A small network was shown many inputs. Here are its activations along a few directions, one row for each input.
In each table, some parts of the input vary, and every possible input appears once, in random order.
A made-up example of a description, with smaller parts first: one of 8 places around a ring, together with either a single point or one of 11 places along a line or (one of 3 separate values, together with one of 6 places along a line).
Shared parts are said once, and a part with two or three values counts as separate values.
In the rows, zero is written as 128.

Other details of the inputs vary at random and push rows far along two fixed directions, the same in every table; ignore that.

Rows:
x1: [ 75  91 125 136  70 140 107  96 162 100 125]
x2: [167 161 132 134 182 132 161 148  92 129 138]
x3: [207 144  95 126 201 119 145 113  98 152 132]
x4: [119 148 145 124  38 144 123 139 154 150 126]
x5: [156 119 106 140 199 121 143 106  99 132 133]
x6: [117 106 124 129  89 127 115  97 155 129 122]
x7: [ 77 119 163 153 150 148 151 135 110  57 141]
x8: [198 173 117 123 189 111 162 149  90 157 127]
x9: [108 134 142 131  79 123 130 134 141 139 121]
x10: [156 151  97  95 119  98 106 171 123 229  89]
x11: [157 122 151 133 173 146 146 106 129  57 137]
x12: [184 165 145 128 177 125 163 148 103 119 130]
x13: [ 58  86 118 137  52 136 102  92 165 130 127]
x14: [111 127 150 118 190 135 129 171 104  79 109]
x15: [166 125 113 139 197 128 144 106  99 127 136]
x16: [ 85 113 163 145 173 142 106 130 138  47 151]
x17: [ 75  92 129 133  70 137 108  93 162 100 124]
x18: [116  98 122 141 183 119 140 102 122  77 126]
x19: [204 151  91 109 103 113 119 106 139 216 120]
x20: [152 115  90 134 197 109 140 109 107 126 124]
x21: [ 91 114 154 139 170 136 105 135 147  37 145]
x22: [ 84 114 158 141 169 142 104 132 143  43 151]
x23: [ 65 123 150 135  28 146 115 130 155 124 127]
x24: [187 139 121 130 185 141 146 111 110 118 141]
x25: [ 95  98 110 139 101 126 114  95 139 148 126]
x26: [140 147  81 122  86  93 122 134 123 241 113]
x27: [ 55 113 138 141  70 135 124 128 143 118 129]
x28: [135 111 128 139 181 140 141 108 118  63 135]
x29: [146 157 126 129  89 127 132 138 121 197 129]
x30: [170 167  99 117  69 111 124 141 127 241 119]
x31: [ 90 127 168 142 143 147 152 139 120  39 135]
x32: [117 112 138  97  86 131 106 159 148 130 131]
x33: [144 146  87 120  87  82 125 133 131 241 107]
x34: [ 91 137 168 133  46 161 126 136 151  98 134]
x35: [ 64 111 140 128  49 131  67 123 185 123 135]
x36: [201 143 113  90 204 103 137 169  96 154 132]
x37: [156 161  94 121  77 107 125 138 124 247 121]
x38: [113 149 148 127  41 149 124 136 150 157 133]
x39: [124 138 145 141 165 137 155 145 106  76 134]
x40: [192 139 119 128 186 138 145 111 109 113 137]
x41: [151 148 103  92  91  90  98 164 138 248  83]
x42: [ 83 119 155 147 148 143 149 139 118  46 134]
x43: [220 151 100 122 196 123 147 116 106 148 132]
x44: [188 139  85 111  79 101 109 101 149 240 113]
x45: [104 102 163 149 155 166 139 101 126  35 147]
x46: [131 110 129 140 177 142 139 105 115  67 137]
x47: [131 117  85 125  78 114 107  98 144 209 122]
x48: [150 149 106 102 122 104 107 165 116 239  96]
x49: [177 159 103 127 196  98 159 145  87 162 123]
x50: [123 119 136 129  51 151 108  96 160 153 134]
x51: [120 144 104 127  70 113 122 134 132 213 122]
x52: [195 141 112  96 206 112 137 169  92 161 139]
x53: [ 82 135 171 135  22 162 120 131 158 127 136]
x54: [166 150  92 131 195  96 156 145  88 166 122]
x55: [184 134 115 127 192 126 145 109 110 111 132]
x56: [173 158 138 131 178 118 161 146 101 123 128]
x57: [168 136 103  89  82 106  99 156 131 250 126]
x58: [ 69  88 121 134  76 129 109  93 161 106 122]
x59: [111 109 119 133  90 140 114  98 146 136 132]
x60: [120 138 153 147 171 141 157 140  97  88 140]
x61: [ 89 129 124 132  56 125 119 132 141 161 123]
x62: [ 60 115 138 136  68 126 124 128 148 113 122]
x63: [ 70 113 153 152 149 141 148 132 112  66 137]
x64: [175 128 136  98 196 112 137 166 107 116 133]
x65: [ 68 116 151 137  64 129 126 129 151 109 122]
x66: [ 70 110 146 125  52 120  70 121 192 124 129]
x67: [ 54 113 158 115  73 146  98 159 152 114 107]
x68: [148 144 130 106 202 113 133 173  99 126 101]
x69: [173 161 129 132 180 127 160 150  96 121 132]
x70: [170 129 128 100 190 122 133 167 101 120 138]
x71: [101  99 151 141 157 151 137 101 132  27 136]
x72: [148 115  92 135 194 111 139 107 104 129 127]
x73: [111 104 154 142 152 161 137 105 135  24 140]
x74: [127 151 152 123  68 141 132 138 144 132 127]
x75: [ 90 115 159 135 167 133 105 132 148  37 143]
x76: [ 92  90 146 144 158 138 136  99 135  37 131]
x77: [158 120  98 135 193 118 140 107 103 124 129]
x78: [ 81 101 141 133  32 158 102  93 173 117 134]
Each input here is: one of 6 places along a line, together with either one of 3 separate values or (one of 2 separate values, together with one of 5 places along a line).
Question: The inputs of x22 and x35 match in every part but the place on the line of 6. If x78 is changed in the same way as x22 into x35, which row does it become?
Answer: x3
Question: The inputs of x67 and x68 match in every part but the place on the line of 6. If x37 is changed in the same way as x67 into x68, which row does it become?
Answer: x31
Question: A walk changes only the place on the line of 5. It starts at x12 and steps to x56. List the rest of the walk in order.
Answer: x9, x65, x33
Question: Which other rows does x28 become when the choice among 2 separate values takes its other values? List them by row number.
Answer: x39
Question: Which other rows agree with x15 in the place on the line of 6? List them by row number.
Answer: x5, x7, x16, x25, x29, x45, x48, x50, x53, x57, x60, x63
Question: Which other rows does x24 become when the place on the line of 6 takes its other values? List them by row number.
Answer: x11, x19, x40, x43, x50

Rows:
x79: [133 130 145 126 141 143 133 136 122 103 138]
x80: [121 131 143 134 122 143 138 131 123 110 136]
x81: [100 109 127 137 111 133 132 109 134 107 125]
x82: [145 128 134 148 230 135 164 126  85  65 146]
x83: [152 151 122 131 142 118 140 135 117 150 124]
x84: [107 120 152 122  90 148 115 133 147 105 137]
x85: [138 132 118 127 113 124 142 125 122 150 119]
x86: [137 122 134 133 182 136 134 127 113  90 142]
x87: [118 129 120 132 101 120 112 119 145 150 125]
x88: [166 147 120 123 151 126 138 137 110 158 132]
x89: [136 138 111 138 135 113 133 119 123 153 127]
x90: [154 146 118 130 133 126 144 132 110 162 132]
x91: [148 148 125 127 127 119 130 136 126 153 124]
x92: [143 122 107 123 136 118 126 116 126 151 121]
x93: [121 122 131 139 148 136 134 120 119 107 139]
x94: [104 124 133 141 121 129 125 117 137 109 130]
x95: [131 119 139 117 130 134 128 133 133 103 125]
x96: [138 132 118 123 126 115 110 126 141 148 127]
x97: [100 123 118 119 122 110 112 152 126 162 116]
x98: [117 119 133 134 133 138 125 120 129 111 138]
x99: [110 116 142 125 101 140 129 125 138 105 122]
x100: [116 120 137 129 112 138 138 125 129 108 123]
x101: [128 145 126 134 103 122 135 130 129 152 124]
x102: [140 119 108 119 122 119 117 117 135 155 120]
x103: [115 133 147 129 113 134 123 135 140 105 128]
x104: [121 118 140 121 115 137 128 129 135 106 123]
x105: [152 145 127 119 130 118 122 140 132 147 126]
x106: [143 124 104 126 131 116 129 114 124 158 120]
x107: [116 107 130 122 125 132 116 119 142 104 127]
x108: [128 121 122 120 105 128 107 123 143 151 134]
x109: [128 141 124 114 151 111 132 171 105 157 115]
x110: [ 89 115 142 134  94 135 107 119 156 101 130]
Question: What do these inputs look like to the network?
Answer: one of 2 separate values, together with either a single point or (one of 3 separate values, together with one of 5 places along a line)
Question: The inputs of x95 and x107 match in every part but the choice among 2 separate values. If x109 is changed in the same way as x95 into x107, which row does it become?
Answer: x97
Question: Which other rows does x83 become when the choice among 3 separate values takes its other values? List them by row number.
Answer: x80, x100
Question: Which other rows does x91 become when the place on the line of 5 takes its other values? List them by row number.
Answer: x83, x101, x103, x105

Rows:
x111: [139  98 125 112 182 139 111 116 128  90 133]
x112: [ 61 104 156 127  33 154 122 131 155  94 129]
x113: [186 134  90 134 196 112 156 106  86 177 105]
x114: [153 135 104 105  89  99 123 141 130 210 103]
x115: [ 57 108 150 116  57 132 105 137 169 100 108]
x116: [166 154 126 129 167 128 151 144  93 140 143]
x117: [112 125 144 126  46 159 130 127 150 132 133]
x118: [109 123 164 125 170 148 139 139 122  36 124]
x119: [133 132  99 138  72 107 121  93 150 170 143]
x120: [184 155 103 107 192  99 138 149 102 168 109]
x121: [ 88  91 145 141  67 136 123  83 170  65 130]
x122: [104 140 122 120  59 109 101 145 152 200 124]
x123: [102 139 158 134  59 151 110 132 158 139 142]
x124: [174 144  93 116 186  96 158 157  91 172 117]
x125: [176 152 127 113 174 127 138 138 111 132 119]
x126: [188 165 108 123 191 102 129 154  99 174 119]
x127: [203 156  84 141 201  88 131 108 119 161 131]
x128: [144 131 128 111  66 128 122 129 140 177 112]
x129: [182 148  96 116 182 102 157 153  88 173 121]
x130: [124 141  91 139  80 113 108 105 138 239 117]
x131: [ 92 124 156 139 185 128 133 156 120  45 124]
x132: [ 80 105 117 144  64 146 129  95 138 142 117]
x133: [ 85 112 145 162 178 154 157 105  98  50 140]
x134: [182 137 101 130 185 104 137  96 128 120 126]
x135: [ 84 128 174 140  72 165 106 131 163  75 134]
x136: [117 133 139 132 164 125 148 150 101  96 139]
x137: [177 159 131 132 170 137 156 140  96 137 148]
x138: [ 80  90 122 117  40 141  86 110 160 153 147]
x139: [134 144  97 116  96  93 125 150 123 215 120]
x140: [140 130 141 130 149 147 156 140 108  92 137]
x141: [106 138 120 122  94 102 112 152 142 184 122]
x142: [165 159 135 131 182 124 140 148 103 141 142]
x143: [150 135 107 104  54 108 114 134 141 224 104]
x144: [112 131 103 146  94 124 104 104 142 186 108]
x145: [122 141 151 135 169 130 136 149 112  98 142]
x146: [130 118 178 135 165 165 159 131 116  28 135]
x147: [101  95 152 135 192 149 118 124 125  49 161]
x148: [ 96 108 144 148 180 154 141 100 118  46 116]
x149: [ 73 111 148 153  81 134 112  93 173  75 151]
x150: [108  94 146 136 193 149 108 124 130  41 147]
x151: [143 118 115 144 158 124 155  97 124  78 144]
x152: [ 98 125 165 141 164 149 152 144 104  42 149]
x153: [134  93 118 119 167 143 131 120 115  94 146]
x154: [134 150 127 123  75 126  99 139 148 179 120]
x155: [ 80  67 147 117  79 155  99 106 160  79 132]
x156: [146 132 101 106  96  93 125 145 132 208  99]
x157: [ 77 127 137 125  42 122  89 141 165 152 113]
x158: [213 167 115 110 187 123 143 137 106 166 120]
Question: What do these inputs look like to the network?
Answer: one of 6 places around a ring, together with either one of 3 separate values or one of 5 places along a line
Question: The inputs of x150 and x147 match in every part but the place on the ring of 6. If x126 is changed in the same way as x150 into x147, which row does it become?
Answer: x145
Question: The inputs of x153 and x111 match in every part but the place on the ring of 6. If x151 is changed in the same way as x153 into x111, which row does it become?
Answer: x134

Rows:
x159: [128 136 141 113  78 136 134 149 133 157 124]
x160: [122 122 169 135 186 157 165 146 100  20 136]
x161: [132 117  94 142 142 114 127 105 119 158 129]
x162: [103 103 152 135 171 144 121 115 134  34 142]
x163: [162 142 139 121 216 123 140 158 102  97 134]
x164: [ 92 145 171 172  95 157 123 110 157  68 162]
x165: [ 94 110 146 121 102 134 104 120 158  94 131]
x166: [ 62 110 139 142  74 135 117 119 148 102 123]
x167: [100 125 166 119 134 144 120 157 135  78 135]
x168: [174 122  95 127 142 126 138  99 118 162 126]
x169: [122 125  95 135  99 108 118 113 134 185 118]
x170: [164 116 112 128 209 121 127 109 117 110 140]
x171: [194 137  97 121 181 117 154 113  98 155 124]
x172: [146 150  98 122 123 100 128 136 117 205 113]
x173: [178 145 111 116 143 119 147 134 108 165 118]
x174: [ 73 125 136 128  42 127 111 140 154 164 116]
x175: [113 125 128 112  75 123  95 134 159 152 122]
x176: [ 92 136 138 124  73 128 117 152 131 160 121]
x177: [181 140 104 119 146 118 146 122 111 165 118]
Question: What do these inputs look like to the network?
Answer: either a single point or (one of 3 separate values, together with one of 6 places along a line)
